Each row below holds a small network's activations on one input, seen along a few directions.
In each table, some parts of the input vary, and every possible input appears once, in random order.
Descriptions start from the smaller parts, as in this example, which fits no table here: values(2) and (point or ring(9) or (line(4) and ring(8))).
Shared parts are said once, and a part with two or three values counts as separate values.
In the rows, 128 means zero.

Other details of the inputs shift rows strongly along three fixed directions, in all tables alike. That doesn't count.

Table:
r1: [208  76 103  78 159 166 181 141  38 193  94]
r2: [128 129  71 118  89 141 105 158  96 123 138]
r3: [128  95 148 130 105 136 119 100 196 118 126]
r4: [116 176 138 127 152 110 130 105 117 111 129]
r5: [109 157 114 122 157 109 112  90 121 119 119]
r6: [129 128  74 126  97 134 111 155  93 142 148]
r7: [177  23 202  78 171 177 178 104 119 158  93]
r8: [105 170 126 133 167 103 132 125 123 125  98]
r9: [ 98 171 138 122 146 141 116 111 117  87 141]
r10: [158  68  97 152  68 110 145 179 157 123 121]
r11: [144  73 120 147  50 122 135 181 157 151 127]
r12: [118 172 131 133 163 112 122 107 116  97 140]
r13: [129 104 167 159 109 142 137 113 183 109 147]
r14: [165  90 167  78 233 153 171  99  53 169  91]
r15: [ 98 170 140 133 152 132 120 109 115 105 152]
r16: [141 154 112 127  82 127 120 170  90 151 154]
r17: [121  85 143 154 115 141 117  97 186 117 135]
r18: [104  85 149 152 116 129 137 121 183 104 124]
r19: [136  86 125 148 122 119 129  94 188  99 124]
r20: [112 185 157 122 149 132 117 117 124 128 148]
r21: [113 180 156 113 144 129 114 115 123 117 143]
r22: [ 83 153 142 136 165 121 102 121 112 119 130]
r23: [115 129  89 120  95 131 116 183  90 119 127]
r24: [ 97 155 131 123 150 126  94  92 119 132 134]
r25: [158 161  91 137  96 110 136 176 104 148 145]
r26: [133 136  88 126 100  98 128 174  94 142 116]
r27: [140  97 131 149 123 119 137  98 197 124 118]
r28: [117  98 167 142 115 127 132 127 194 127 119]
r29: [156 168  89 138  93 113 147 177 106 144 127]
r30: [105 163 132 117 154 132  99 101 129 137 136]
Each input here is: values(3) and (line(4) or line(6)).
Changing only the values(3) part turns r13 into r22. The same change can be made to r4. Which row results?
> r26
List by row number the other rows that have the values(3) part in common with r6.
> r1, r2, r3, r5, r17, r19, r24, r27, r30
Which other rows does r9 become when the values(3) part takes its other values? List them by row number.
> r2, r23
Which other rows does r8 become when the line(4) part takes its other values? List them by row number.
> r10, r14, r26
